These are the activations of a small neural network, seen along a few directions. Each row is one input.
In each table, some parts of the input vary, and every possible input appears once, in random order.
Descriptions start from the smaller parts, as in this example, which fits no table here: one of 6 places along a line, together with either a single point or one of 11 places around a ring or (one of 3 separate values, together with one of 8 places around a ring).
Shared parts are said once, and a part with two or three values counts as separate values.
(in the rows, 128 means zero)

Other details of the inputs shift rows strongly along two fixed directions, in all tables alike. That doesn't count.

A family of inputs:
x1: [101 130 135  90 161 213 138  77 107 126  91 156]
x2: [157 158 136 124 168 172 115  54 115 155  93 157]
x3: [144 116 125  90 146 200 108 122 115 120  82 167]
x4: [155 140 145 106 196 192 140 146  97  94  77 121]
x5: [167 120 115  96 110 178  69 127 137 153  80 162]
x6: [ 79 110 122  86 170 189 200  95  70  91 169 116]
x7: [140 111 166 107 159 200  85 152 118 116  94 152]
x8: [ 53 166 104 118  67  87 131 134  98 104 157  95]
x9: [146 143 154 100 105 123 120 109 142 157 126 125]
x10: [153 149 152 106 187 180 151  74  92 129 109 163]
x11: [137  99  94 129  31  60  98 181 189 138 149 101]
x12: [120 121  81 145 180 127 206  99  72  89 213  89]
x13: [116  96 117 172 120  71 138 202 142 106 161  88]
x14: [ 81  70  92 149 111 104 147 163 122 102 197 110]
x15: [ 55 114 139 133 214 178 196  65  63  99 189 116]
x16: [155 146 175 141 220 183 127 143  91 116  99 131]
x17: [137  91 109 175  81  52 106 201 176 118 167 118]
x18: [133 103  64 143 114  96 147 142 126 109 183 103]
x19: [133 122  97 146  94  58 156 108 141 146 186 109]
x20: [187 140 169 148 154 148  75 149 145 144  89 171]
x21: [167 146 130 121 195 188 147  94  91 113 106 163]
x22: [157 118  96 152  63  47 107 194 178 139 127  90]
x23: [122 135 127  94 140 204 105  76 119 152  89 152]
x24: [123 113 160 103 149 201  94 116 109 146 104 174]
x25: [137 123 122 125  47  63 113 125 186 176 121 159]
x26: [190 152 133 147 101  87  93 159 166 164  85 122]
x27: [163 128 114 118 147 152 123 141 119 108 131 114]
x28: [ 83 103 107 110 157 140 198 150  78  75 184  42]
x29: [127 112 132  97 127 158 135 147 128  98 118 124]
x30: [126 126 129 143  96  51 174 134 155 123 173 106]
x31: [103 192 104 149 155 116 146 113  60  83 150 103]
x32: [102 182 126  92 149 196  90 120  58  89  82 132]
x33: [125 126  72 171 120  82 157 104 138 124 173 105]
x34: [133 121 154 176  77  23 113 181 184 162 137 114]
x35: [175 164 178 117 138 131 111 129 148 159  53 147]
x36: [ 79  91  71 138  94 103 154 135 152 105 156 114]
x37: [137 118 152 136  87 101  79 128 165 181 119 174]
x38: [143 142 200 115 137 144  82 145 143 171  71 151]
x39: [ 46 192 136 102 178 154 189  77  20  74 174  87]
x40: [150 139 161 107  72  93 107 129 180 162  98 151]
x41: [163 160 159 118 204 178 154 126  96 108  82 125]
x42: [152 130  92 173  76  62 112 125 188 151 109 156]
x43: [ 66  93 145 136 107  88 161 176 130 115 178  76]
x44: [192 161 166 111 130 140  92 104 145 166  86 151]
x45: [126 121 187  97 149 198  96 133 118 134 101 154]
x46: [144 108 102 171 110 117  61 149 175 146  97 169]
x47: [141 145 148  84 171 195 134  64  86 148 121 146]
x48: [147 150 137 110 116 154  87  67 149 183  78 167]
x49: [115 137 130 121 112 127 132  82 151 155 104 157]
x50: [119 112 113 193  66  30 103 128 194 169 149 148]
x51: [115 101 101 180 144  83 163 142 117 107 203 117]
x52: [119 138 177  74 164 198 146 125  99 118  78 120]
x53: [143 145 165 112  77  86 112 146 176 169  78 132]
x54: [135 204 135 143  72  71  74 120 130 153  86 148]
x55: [ 83 105 131 131 133 165 116 110 128 139 131 148]
x56: [ 83 108  99 182 198 128 194 102  85  83 205 105]
x57: [ 92 104 122 113  63  79 164 153 160 116 168  99]
x58: [ 64  75  83 162 114 106 143 146 136 103 183 110]
x59: [126 105  96 139 118  89 166 168 139  83 171  98]
x60: [152 147 157 110  76  90  98 138 168 183  90 118]
x61: [149 133 108 123 172 191 109 104 125 115  74 168]
x62: [196 155 153 125 138 145 100 132 150 138  71 166]
x63: [162 155 155 127 128 105 126 127 137 159 106 107]
x64: [183 127 114 118 131 161  84 135 144 135  70 181]
x65: [ 88 106 125 156 184 113 197 105  80  99 219 110]
x66: [ 79 165  80 144 140 109 147 140  62  57 169  85]
x67: [161 153 142 134 130 140 104  77 153 165  64 183]
x68: [109 112 120 123  35  52 129 173 175 156 143  79]
x69: [160 144 192 127 181 167 105 115 117 140 107 159]
x70: [ 74 101  95 103 135 144 198 102  82 104 210  86]
x71: [ 66  96 147 114 225 197 198 152  43  55 177  65]
x72: [172 129 101 162  62  38 115 159 184 148 153 111]
x73: [172 136  95 130 133 167  68 110 149 148  71 163]
x74: [150 136 195 112 128 150  77 127 148 165  92 169]
x75: [ 73 100 116 110 161 136 211 157  85  60 172  56]
x76: [ 83  94  63 138  99 108 153 124 135 110 177  92]
x77: [159 138 159  79 100 172  82 122 145 160  81 146]
x78: [132  85  85 178  83  58 102 182 167 128 168 136]
Description of these inputs: one of 6 places around a ring, together with either a single point or (one of 3 separate values, together with one of 4 places along a line).
Q: The inputs of x69 and x17 match in every part but the place on the ring of 6. If x34 is changed in the same way as x69 into x17, which row does it become?
A: x13
Q: The inputs of x41 and x52 match in every part but the place on the ring of 6. If x62 is changed in the same way as x41 into x52, which row does it become?
A: x57
Q: Start at x38 and move only the place on the line of 4, one step at a time. The first step leads to x74. Which rows follow, in order?
A: x37, x15
Q: Which other rows does x21 become when the choice among 3 separate values takes its other values? List them by row number.
A: x12, x51
Q: Which other rows does x14 become when the place on the line of 4 takes its other values? List them by row number.
A: x7, x58, x71

A family of inputs:
x79: [ 93 141 114 114 173 168 172  66  78 110 157 114]
x80: [105 145 143  99 193 198 167  58  74 119 138 133]
x81: [158 132 163  98 161 196 100 123 115 136  80 153]
x82: [132 147 116 139  51  59 103 116 178 171 120 141]
x83: [149 128 137 123  71 118  60 161 175 154  74 160]
x84: [188 153 154 126 114 138  60 139 168 166  46 169]
x85: [155 136 127 136 149 151 102 123 123 134 104 155]
x86: [130 118 116 124 116 127 122 146 132 122 131 121]
x87: [169 138 164 108 177 199  99 113 117 141  65 167]
x88: [134 112 100 151  82  72 117 157 167 136 132 127]
x89: [ 81 109 104 138 133  91 200 147 103  83 211  62]
x90: [106 124 158  97 195 209 155 116  74  96 128 122]
x91: [ 95 115 120 133  93  81 148 161 134 114 160  96]
x92: [ 86 100 100 160 148  83 200 132 107  89 223  81]
x93: [138 122 104 173  63  30 114 162 175 147 152 119]
Q: Describe the family of inputs behind these rows.
A: one of 3 separate values, together with either a single point or one of 4 places along a line
Q: The inputs of x88 and x87 match in every part but the choice among 3 separate values. If x86 is changed in the same way as x88 into x87, which row does it become?
A: x81
Q: Which other rows does x92 become when the choice among 3 separate values takes its other values? List them by row number.
A: x85, x93
Q: Which other rows does x89 become when the place on the line of 4 takes its other values? List them by row number.
A: x84, x91, x93
